Each row below is a small network's average activation on inputs in which a field has the value named, seen along a few directions.
Related values have similar rows: they may be neighbours, one step apart, or belong to one group.
Strong random noise was added to every row along 8 fixed directions; ignore it. To show where, here is one row again and again, with new noise each time:
[ 313 -164 -147 -238  126  -64  -96 -197 -147   73   19 -173  128  -96
  -98  193  143   17   47   77   46 -168   50 -330]
[-145   77    5  152 -420  -34  100  215 -295  -97   62   65  189  310
  295  200  231 -182   76 -401  153   73  110  228]
[-297  190  -70  292 -256  295   33  346   46 -135   27  173 -164  314
    5  -99   70  202  149  -40  -32  300   19  189]
[-203  -25 -215 -109   49  162   60   50  -55  382 -390   60  -64   56
   65 -121   85  176  125  150  329   17 -140   77]
[ -55 -101 -260  104  -42  189   12  199 -182  147  101   44  100  169
  -23   83  -37  124  323   94   91  167  105 -218]
[  87  -75   33 -118   28   58 -285  -80  -81 -311  170   -4 -320 -235
  181  263  578  149   47  -93   58 -277 -308 -257]
[ -11  -31  -28  121   72  -63   29  395  173  -48   38  169 -171   23
  -67 -165 -226 -141   74   44  -59   72   19  -21]
[-105  225  -76  164 -301   50   97  164  -18  109  -62  133  131  292
 -208 -206 -126   23   18  -91 -147  268  311  334]
[ 451 -129   16 -278  366 -122   66 -111  288 -250 -195 -375  -39   27
 -153  102  -83 -136 -255  223   10 -142  -75 -307]
[  66  -77  -39 -137  404   11  -59 -148  116   62 -105   51 -311 -211
  -58 -159 -113   67   96  328   -1  -16 -180 -107]


Field RUNU:
fon: [ 197   -4   39 -185  172 -114  103   10  270    6 -151 -188   -3  -35
 -192  -94 -118  -22 -192   34  -91  -33   31   15]
fim: [-112 -101 -126  178 -338  179 -212  391 -134   69   76  155   73  -63
   13  165  324   47   32 -307  169 -217  108 -161]
pubig: [ 148 -118  -31   52 -152  -79  -45  157   67 -273  143 -179   85  137
  -39  281  211 -139 -175  -34   37  -57  -60 -238]
fazaz: [ -78 -137  126   91  129 -306  114  -23   30   46  -15  188 -146 -154
  176  -94 -320 -344   68  -63   55  -27  -79  179]
vovi: [-153   41 -291  -32 -194  284 -398  168  -46  361  134  277 -225 -280
 -344 -144  485  573  184  121  -95 -101 -145 -168]
pezuv: [-114 -281 -217   61 -263 -262   48  778  -37  410  132  229  304  -48
   -6   47 -191 -194  205 -303  204 -222  144 -287]
saku: [ -81   19  -66  446  -62  203   39  214  -10  -73  271  133   58  279
 -145 -155 -440  -59  179  260 -140  313  224 -159]
ruki: [-323  123   33  -59  133  158  206 -312   62  390 -455  -39   98   19
  109 -233 -258  152  -81  226  186   66  -84  342]
tofa: [-190  -50  -98 -262  113   23  102   60  260  336 -340 -125    6 -128
  -76 -151  -41  319  -75  125  124  -24 -136   36]
fir: [-254  -56  105   20  311  215  -41  331  336  -20  -29   33 -296 -233
  180 -125 -109  239   34  180   75  -11 -386 -232]
nof: [ -78  179  187  218  309  404    5  204  499 -597  166 -136 -326  109
 -116  -87 -188  261 -133  279 -263  262 -163 -158]
senif: [  38 -188 -196  320 -171  238  -58  162 -247   70  383   42  285  100
  -10  208 -166   51  282   -1   10   44  161 -418]
Each value of RUNU is a pair of two hidden parts, and every pair occurs once (6 first parts, 2 second parts).
Question: Changing only the second part turns pubig into saku. fon has the same second part as pubig; what does that change turn fon into?
Answer: nof
Question: Changing only the second part turns fazaz into senif. pezuv has the same second part as fazaz; what does that change turn pezuv into?
Answer: ruki

Field ZUFEB:
guduf: [-213  -99  -91  -66   14    9  146  429  176  -27 -127 -102 -129  263
  119  -51   60   82   33  150  147  262 -101  -61]
zap: [ 226  140   69 -100  -24   83 -170 -565  -15 -177 -172 -262 -180   55
 -123   30  438   85 -298  215   62 -134 -203    1]
dede: [ 252  111  413 -258  293 -137  266 -720 -299 -504   73 -499  295  114
  484  448   93 -306 -190 -298   97   22  -15  143]
rodek: [ 540 -192  -41 -164  338 -212 -333 -850 -121 -182  418  -35 -301 -456
 -339  178  100   23  139  379 -392 -280  -24 -399]
simi: [ 260  262  -87 -131   71  415  253   15  374 -213 -751 -561  107  685
 -253   26   80   89 -489  336  214  223 -116   92]
zil: [-284  160  173  318  219   87 -138 -324 -594  220  560  596  -48 -373
  296 -232 -410 -119  608   16 -287  246  202  280]
diri: [-365 -188  -71  313  -71  151 -174  401   60   39  185  377 -249 -252
  204   45  -65  122  319  -21  158 -191 -237 -251]
pavi: [ 180  -72  182 -334  407 -367  125 -859  -92   95   17  -10   29 -412
  101    3 -355  -87   35   95 -246 -161 -107  214]
ropo: [-185    5  171 -256  337 -192  415   47  620 -146 -849 -153 -533  255
  198 -302 -207 -136 -355  246  345   68 -528  438]
dukas: [ -85 -165  455 -452  693 -283   96 -497  184 -190 -276 -231 -479 -600
  811  129  179 -170 -204   54  308 -380 -812  114]
voku: [ 323  143  365  -31  134  123 -379 -802  111 -574  213 -301 -173 -297
  -52  105  291  210 -355  168 -344 -193 -102 -201]
sakop: [ -16  132 -298  -78 -397   94   22  330 -118  363 -135   52  431  290
 -513 -143  186  169 -117 -288  -19  236  559  190]
The values of ZUFEB form a network in which each value has 3 neighbours.
Question: Name the neighbours of diri, in listed order.
Answer: rodek, pavi, voku
Question: Name the neighbours of sakop, in listed order.
Answer: guduf, dede, simi
Each value of ZUFEB is a pair of two hidden parts, and every pair occurs once (6 first parts, 2 second parts).
Question: Changing only the second part turns diri into rodek. zil has the same second part as diri; what does that change turn zil into?
Answer: simi
Question: Changing only the second part turns voku into zap. pavi has the same second part as voku; what does that change turn pavi into?
Answer: ropo
